A small network was trained on invented records. Each row is its activation on one of them, seen along a few directions.
After each row come some of the record's fields: G, V, F, H, C, W.
A field that a record lacks is written missing.
Other fields move the rows too, some of them a lot.
In the rows, zero is written as 500.
Random noise pushes rows far along 23 fixed directions. That doesn't count. These rows show it; they differ only by the noise:
[674 646 478 561 471 534 551 561 602 375 251 552 478 395 418 408 383 476
 652 520 568 406 515 555 475 471 435 414 405 480 374 682 300 456 744 547
 523 581 594 516 542 437]
[355 279 397 367 397 449 456 471 388 479 416 596 420 329 558 797 469 483
 611 358 482 559 625 454 450 489 722 511 472 728 277 400 606 650 669 441
 516 220 499 568 428 557]
[533 559 806 538 677 362 426 615 760 573 536 432 710 402 320 475 325 230
 634 270 598 628 540 701 447 504 380 353 478 553 225 656 345 634 761 451
 633 433 444 254 848 310]
[599 594 343 496 361 460 582 582 404 536 531 526 668 510 351 602 611 362
 626 493 839 451 557 554 456 458 534 465 353 583 285 522 498 350 449 384
 564 511 529 679 360 447]
[417 629 679 544 756 336 535 490 578 597 738 685 547 442 377 435 477 553
 256 518 623 292 396 573 626 462 443 496 523 439 301 536 476 370 324 458
 371 341 196 333 453 467]
[476 440 450 433 378 456 373 468 557 567 592 624 297 334 683 279 416 797
 574 393 579 397 471 466 323 710 480 578 574 544 383 695 358 566 761 143
 471 448 636 388 388 463]
[307 719 478 543 530 492 527 510 484 574 451 544 352 748 544 545 541 356
 597 243 608 525 343 611 483 632 340 595 598 657 324 479 758 562 282 419
 622 483 346 482 457 388]
[506 482 442 639 403 475 494 497 480 352 408 484 486 536 421 598 406 550
 568 349 630 452 541 623 536 465 469 555 445 708 331 497 677 551 416 404
 330 463 484 540 486 528]
[455 452 405 669 555 585 385 414 532 709 769 631 272 451 407 487 545 435
 524 439 668 459 550 504 466 624 457 703 560 324 586 583 547 514 366 399
 600 490 682 375 513 500]
[409 323 523 699 376 463 549 523 343 635 472 726 358 307 484 517 712 162
 428 504 516 479 729 628 340 488 511 512 588 739 426 543 542 783 633 461
 489 343 571 553 594 600]
[510 433 544 517 563 478 528 525 668 468 701 341 510 538 468 483 479 651
 515 682 522 332 658 346 541 615 521 641 446 286 589 432 639 473 278 596
 392 615 543 384 474 523]
[401 660 453 588 337 513 581 461 363 490 417 615 497 495 330 445 554 307
 530 557 493 497 543 671 663 480 436 478 702 763 411 517 583 566 387 446
 396 448 483 510 460 589]
[477 548 397 441 507 450 549 562 546 633 444 550 651 450 628 471 550 625
 459 638 507 412 626 645 315 687 493 535 507 342 256 372 594 425 477 380
 560 670 469 685 358 526]
[374 489 601 457 242 458 445 446 591 136 688 486 292 407 304 555 416 437
 714 659 302 312 553 241 602 527 764 762 430 396 628 754 521 608 292 627
 443 458 567 391 399 443]
[514 553 421 626 416 446 402 427 564 565 254 573 402 468 548 592 436 567
 652 628 696 415 494 463 425 668 526 474 227 327 702 356 442 243 634 404
 736 614 668 609 416 497]
[475 330 507 325 589 621 645 611 649 589 647 398 468 494 367 639 586 350
 630 489 290 368 567 316 500 427 438 446 762 483 499 486 416 733 442 620
 493 405 638 447 689 639]
[418 480 630 603 442 560 425 507 757 520 672 479 514 404 373 549 391 480
 526 532 219 489 280 535 509 491 422 559 580 327 524 639 538 439 372 615
 472 513 443 431 727 419]
[348 506 702 450 497 453 405 611 696 581 355 295 483 532 793 516 367 586
 705 564 322 593 538 351 431 705 560 459 503 331 576 395 551 539 657 643
 764 615 492 368 585 390]
[444 408 626 579 450 491 635 728 523 571 485 373 592 477 544 736 492 346
 542 456 531 423 621 628 362 564 559 490 493 465 461 446 751 572 514 640
 709 360 440 497 691 560]
[483 402 363 368 419 443 528 429 338 150 638 459 724 613 328 628 410 361
 459 219 496 588 546 640 362 516 580 647 326 534 468 524 601 500 428 295
 586 431 521 670 549 509]
[589 502 421 584 431 393 530 480 538 550 593 519 317 522 431 440 698 544
 504 589 822 566 624 461 466 651 489 536 439 574 548 342 676 472 403 483
 534 410 449 380 469 501]
[607 533 435 499 534 453 491 415 332 503 509 688 523 294 465 437 608 472
 401 539 669 628 521 506 576 395 568 491 341 593 422 536 455 409 666 543
 389 369 404 424 353 437]
[390 512 470 509 365 488 443 468 281 479 601 515 675 511 553 407 332 522
 553 342 636 450 484 536 552 458 513 507 529 616 433 723 283 445 607 198
 489 501 656 488 405 464]
[377 625 480 506 488 528 465 393 640 635 390 476 504 480 535 590 381 368
 739 481 595 613 378 607 448 759 387 585 378 378 553 543 557 390 622 525
 774 553 609 347 604 294]
[605 477 278 583 493 741 687 528 471 621 398 370 481 557 673 370 543 642
 494 648 515 451 613 534 478 664 301 561 587 395 674 432 667 454 540 638
 435 676 721 460 540 611]

[430 420 334 356 650 608 532 393 469 534 620 541 517 574 559 378 543 450
 378 515 270 657 510 370 515 500 467 524 573 393 447 528 392 517 526 640
 446 574 524 512 530 419] : {G: g2, V: v2, F: f2, H: h3, C: missing, W: w2}
[514 565 440 446 766 527 542 403 579 329 450 496 444 509 496 490 367 552
 463 536 554 494 513 375 430 493 406 655 407 359 407 484 576 389 356 714
 534 691 442 598 460 345] : {G: g1, V: v1, F: missing, H: missing, C: missing, W: w1}
[451 539 477 562 414 601 389 573 436 559 414 523 493 539 527 563 453 452
 624 311 369 459 425 583 644 447 561 493 525 571 415 588 563 588 584 401
 372 480 546 515 406 543] : {G: g5, V: v1, F: missing, H: missing, C: missing, W: w1}
[585 436 571 431 564 598 441 494 556 572 578 410 639 276 600 317 346 549
 520 384 479 758 388 585 280 483 260 489 697 499 510 698 345 515 774 480
 635 573 620 396 765 369] : {G: g2, V: v1, F: missing, H: missing, C: c2, W: w1}
[483 573 338 604 347 485 508 416 690 448 329 509 562 611 478 519 339 751
 557 640 444 292 425 639 730 660 514 448 288 401 396 499 464 289 533 418
 228 546 532 461 444 493] : {G: g2, V: v1, F: missing, H: missing, C: c1, W: w1}
[274 406 442 514 614 458 541 382 592 505 507 445 571 500 513 656 219 527
 581 514 646 322 777 589 610 737 566 705 358 471 193 525 679 570 461 537
 338 516 602 336 472 400] : {G: g1, V: v2, F: f2, H: h5, C: c2, W: w1}
[513 502 335 648 406 577 484 404 473 528 391 491 542 559 270 626 524 444
 585 634 560 602 557 566 684 390 473 416 626 499 620 300 441 422 288 526
 519 586 644 597 544 657] : {G: g4, V: v2, F: f2, H: h1, C: c2, W: w2}
[461 459 408 523 288 385 331 399 559 440 333 638 362 444 484 521 559 618
 630 522 468 569 498 538 417 564 584 457 532 523 463 406 329 569 538 250
 573 539 572 611 420 567] : {G: g4, V: v2, F: f1, H: h1, C: missing, W: w1}
[580 538 375 388 482 581 623 341 460 544 530 393 768 481 365 496 512 544
 539 675 591 474 443 534 745 452 376 483 439 619 616 483 464 373 476 475
 175 545 647 401 421 544] : {G: g3, V: v2, F: f2, H: h6, C: missing, W: w2}
[398 578 435 438 592 514 649 379 200 602 386 664 657 382 569 575 521 319
 441 475 727 548 367 612 483 361 386 467 534 642 441 599 295 397 622 501
 640 406 506 531 444 432] : {G: g4, V: v1, F: missing, H: missing, C: missing, W: w1}
[410 400 545 502 323 372 586 451 669 505 608 473 260 463 514 516 595 641
 620 661 693 217 506 359 450 665 439 616 494 667 541 533 558 600 374 391
 343 390 560 329 446 483] : {G: g1, V: v1, F: missing, H: missing, C: c3, W: w1}
[477 406 420 476 314 435 477 441 639 416 626 607 373 505 342 424 528 512
 468 466 352 521 452 545 465 606 537 447 560 550 455 544 397 564 540 354
 461 324 482 473 639 533] : {G: g3, V: v2, F: f1, H: h1, C: c1, W: w2}
[377 664 607 376 400 456 490 532 535 427 561 450 487 560 410 519 396 415
 630 397 487 481 335 477 432 595 427 517 615 626 510 533 624 433 404 374
 668 466 431 555 523 446] : {G: g5, V: v2, F: f1, H: h3, C: c1, W: w1}
[475 440 599 389 674 290 553 450 471 462 451 526 695 425 517 567 446 533
 381 550 645 438 673 620 368 533 570 455 437 393 478 374 302 504 582 362
 703 441 482 486 520 581] : {G: g4, V: v1, F: missing, H: missing, C: c2, W: w1}
[372 430 576 501 456 432 723 553 509 235 546 416 714 566 333 528 439 345
 384 675 309 349 693 547 431 429 489 536 655 514 341 523 522 599 194 639
 444 629 438 713 639 560] : {G: g1, V: v2, F: f2, H: h4, C: missing, W: w2}
[410 462 428 444 716 495 444 373 445 497 441 684 257 462 443 512 391 530
 489 403 566 327 598 412 534 516 488 546 611 544 520 411 426 582 529 339
 513 427 631 528 394 656] : {G: g5, V: v1, F: missing, H: missing, C: missing, W: w1}
[443 709 566 309 516 569 483 480 437 384 669 503 750 431 294 477 247 441
 503 473 346 372 229 530 603 433 456 550 554 427 618 653 496 220 416 391
 529 521 491 621 423 510] : {G: g3, V: v1, F: missing, H: missing, C: missing, W: w1}
[596 460 542 601 490 460 448 544 463 574 483 393 461 608 807 254 626 800
 410 478 586 575 494 480 449 564 413 483 489 501 619 440 505 551 559 421
 395 616 463 358 426 502] : {G: g4, V: v2, F: f1, H: h1, C: c1, W: w1}
[391 409 423 496 328 360 584 410 352 444 572 511 542 562 616 526 602 605
 468 570 712 499 568 526 519 488 660 543 458 538 421 572 316 567 443 421
 517 379 485 386 408 455] : {G: g5, V: v2, F: f1, H: h6, C: missing, W: w1}
[500 556 543 539 502 379 436 429 437 487 532 806 413 294 337 359 457 341
 327 368 575 559 464 728 405 551 489 459 498 658 392 605 462 479 727 291
 573 265 385 512 574 486] : {G: g1, V: v1, F: missing, H: missing, C: missing, W: w1}
[526 358 265 616 535 605 456 414 551 499 519 481 309 565 451 713 344 685
 562 337 727 499 450 413 621 483 504 519 378 523 505 421 575 320 488 546
 474 322 584 431 579 493] : {G: g4, V: v1, F: missing, H: missing, C: c2, W: w1}
[495 610 525 558 322 437 478 366 576 261 530 381 439 567 317 304 449 443
 609 561 524 654 572 568 612 724 406 646 472 663 647 525 763 560 401 498
 348 574 527 277 560 427] : {G: g2, V: v2, F: f1, H: h4, C: missing, W: w1}
[469 251 587 435 458 411 439 614 786 509 767 121 767 594 563 783 417 790
 596 576 472 559 529 266 445 465 623 469 406 339 329 343 576 380 243 621
 464 589 391 536 624 377] : {G: g4, V: v2, F: f1, H: h3, C: c1, W: w1}
[406 641 575 616 777 583 517 577 463 646 558 557 499 598 445 400 264 249
 422 312 589 341 530 544 520 567 326 482 528 490 439 600 574 371 558 499
 599 559 537 556 602 447] : {G: g2, V: v1, F: missing, H: missing, C: missing, W: w1}
[504 561 542 625 467 340 479 357 453 716 614 585 586 387 371 483 765 397
 417 760 821 593 587 637 603 615 472 580 367 571 599 328 686 430 337 436
 353 492 422 336 347 480] : {G: g1, V: v1, F: missing, H: missing, C: c2, W: w2}
[276 487 442 637 236 491 509 384 325 449 720 550 420 670 439 323 503 418
 361 668 439 284 472 320 485 664 390 641 497 646 797 471 703 252 190 326
 351 679 597 793 372 551] : {G: g4, V: v2, F: f1, H: h4, C: c2, W: w1}
[383 468 429 569 544 643 398 437 377 682 404 599 385 416 618 447 422 399
 455 500 391 610 477 386 423 498 347 478 633 676 572 379 668 373 587 544
 523 627 584 762 502 502] : {G: g2, V: v1, F: missing, H: missing, C: c2, W: w1}
[507 374 295 381 559 599 586 342 424 401 446 492 481 445 474 629 405 555
 565 469 571 587 575 446 613 440 553 509 512 464 540 533 286 528 643 605
 558 348 680 317 585 533] : {G: g1, V: v2, F: f1, H: h2, C: c2, W: w1}
[640 493 522 337 582 495 599 506 504 451 507 414 782 391 467 608 577 572
 609 603 608 295 473 473 599 317 507 556 329 411 492 604 322 543 492 497
 270 557 607 400 298 511] : {G: g3, V: v2, F: f2, H: h5, C: c1, W: w2}
[474 492 460 420 574 602 528 459 481 639 539 550 445 421 521 601 647 488
 572 597 467 326 475 371 546 473 478 620 527 419 573 512 520 545 383 533
 354 571 624 493 288 564] : {G: g2, V: v2, F: f2, H: h4, C: c2, W: w2}
[607 490 556 569 610 453 415 581 769 476 619 502 524 512 442 496 433 544
 528 268 571 394 457 739 215 598 432 673 406 251 222 699 526 620 420 339
 545 637 475 529 581 370] : {G: g5, V: v2, F: f2, H: h1, C: c2, W: w2}

Which values does each new row have?
[535 514 454 201 642 518 559 431 607 411 682 434 631 396 310 625 297 657
 544 499 587 323 389 436 427 529 449 626 502 382 451 523 551 317 348 427
 499 507 533 584 419 506] : {G: g5, V: v2, F: f2, H: h3, C: c2, W: w2}
[448 493 196 489 627 592 771 410 392 571 322 595 526 656 428 636 672 247
 478 491 603 485 644 674 524 483 349 506 573 612 306 363 513 616 408 571
 490 482 582 596 546 564] : {G: g5, V: v1, F: missing, H: missing, C: c2, W: w1}
[660 514 517 429 694 485 405 516 508 638 573 532 642 505 297 489 536 493
 440 380 525 483 486 538 678 429 477 313 462 502 566 351 380 430 609 276
 360 426 522 453 473 679] : {G: g4, V: v1, F: missing, H: missing, C: missing, W: w1}
[689 435 131 174 481 668 747 333 577 382 498 575 385 356 448 497 768 650
 478 684 343 662 312 482 347 489 392 596 662 315 542 493 392 543 441 731
 539 443 513 486 545 521] : {G: g1, V: v2, F: f1, H: h1, C: c1, W: w1}
[339 524 508 612 357 532 546 609 434 656 367 534 499 476 548 710 416 559
 577 585 510 206 482 577 629 444 586 417 644 554 461 440 548 443 412 434
 513 399 532 613 410 694] : {G: g3, V: v1, F: missing, H: missing, C: missing, W: w1}
[507 567 480 410 492 512 436 519 333 652 556 462 620 544 628 491 564 579
 598 362 685 646 380 494 658 377 570 411 583 472 518 581 232 502 592 360
 629 410 535 293 380 465] : {G: g1, V: v1, F: missing, H: missing, C: missing, W: w1}
[577 656 244 415 428 587 606 537 405 359 379 538 368 676 485 443 484 540
 713 348 702 421 488 369 665 368 533 437 524 678 164 728 229 530 553 492
 427 465 571 503 334 381] : {G: g5, V: v1, F: missing, H: missing, C: c2, W: w1}
[579 391 452 676 310 649 418 564 453 791 571 416 396 389 535 446 639 408
 660 494 656 578 640 493 496 597 404 568 561 758 535 537 778 647 583 453
 264 563 721 425 477 506] : {G: g1, V: v1, F: missing, H: missing, C: c2, W: w1}
[362 506 570 586 435 600 505 641 690 622 498 473 377 472 473 694 383 553
 614 591 317 304 438 515 595 502 568 494 720 340 455 492 617 510 322 657
 565 440 470 494 567 601] : {G: g2, V: v2, F: f2, H: h1, C: c2, W: w2}
[724 632 563 403 755 561 388 552 585 518 464 607 276 293 338 497 622 473
 539 552 427 634 577 396 675 400 649 506 526 346 563 382 587 600 541 754
 512 387 377 318 382 580] : {G: g3, V: v1, F: missing, H: missing, C: c2, W: w2}
[619 413 547 396 397 316 319 418 427 406 641 564 529 342 546 538 762 564
 455 525 607 653 397 405 125 551 577 698 221 405 706 400 602 424 416 280
 607 639 446 724 257 438] : {G: g4, V: v2, F: f2, H: h4, C: missing, W: w2}
[442 590 561 722 520 445 417 515 352 703 568 700 329 625 673 139 670 479
 214 499 489 549 542 580 505 631 485 475 556 505 559 515 522 522 556 379
 471 527 376 446 422 505] : {G: g5, V: v2, F: f2, H: h3, C: missing, W: w2}
[500 525 435 615 553 557 445 576 395 606 436 432 536 559 579 552 362 629
 519 403 659 589 661 620 667 505 598 452 570 465 429 360 633 465 512 510
 594 446 494 419 464 598] : {G: g3, V: v2, F: f1, H: h1, C: c1, W: w1}
[482 305 312 354 549 570 687 428 526 538 546 465 569 423 543 688 535 585
 489 584 558 525 480 398 468 370 456 478 549 585 268 501 412 475 477 720
 424 386 494 526 585 426] : {G: g4, V: v2, F: f2, H: h6, C: c1, W: w1}
[421 597 431 390 518 516 598 515 450 563 308 493 567 553 562 558 347 563
 612 469 617 284 468 541 513 553 418 430 554 635 372 470 484 439 545 344
 478 555 586 640 354 561] : {G: g2, V: v2, F: f2, H: h1, C: missing, W: w2}
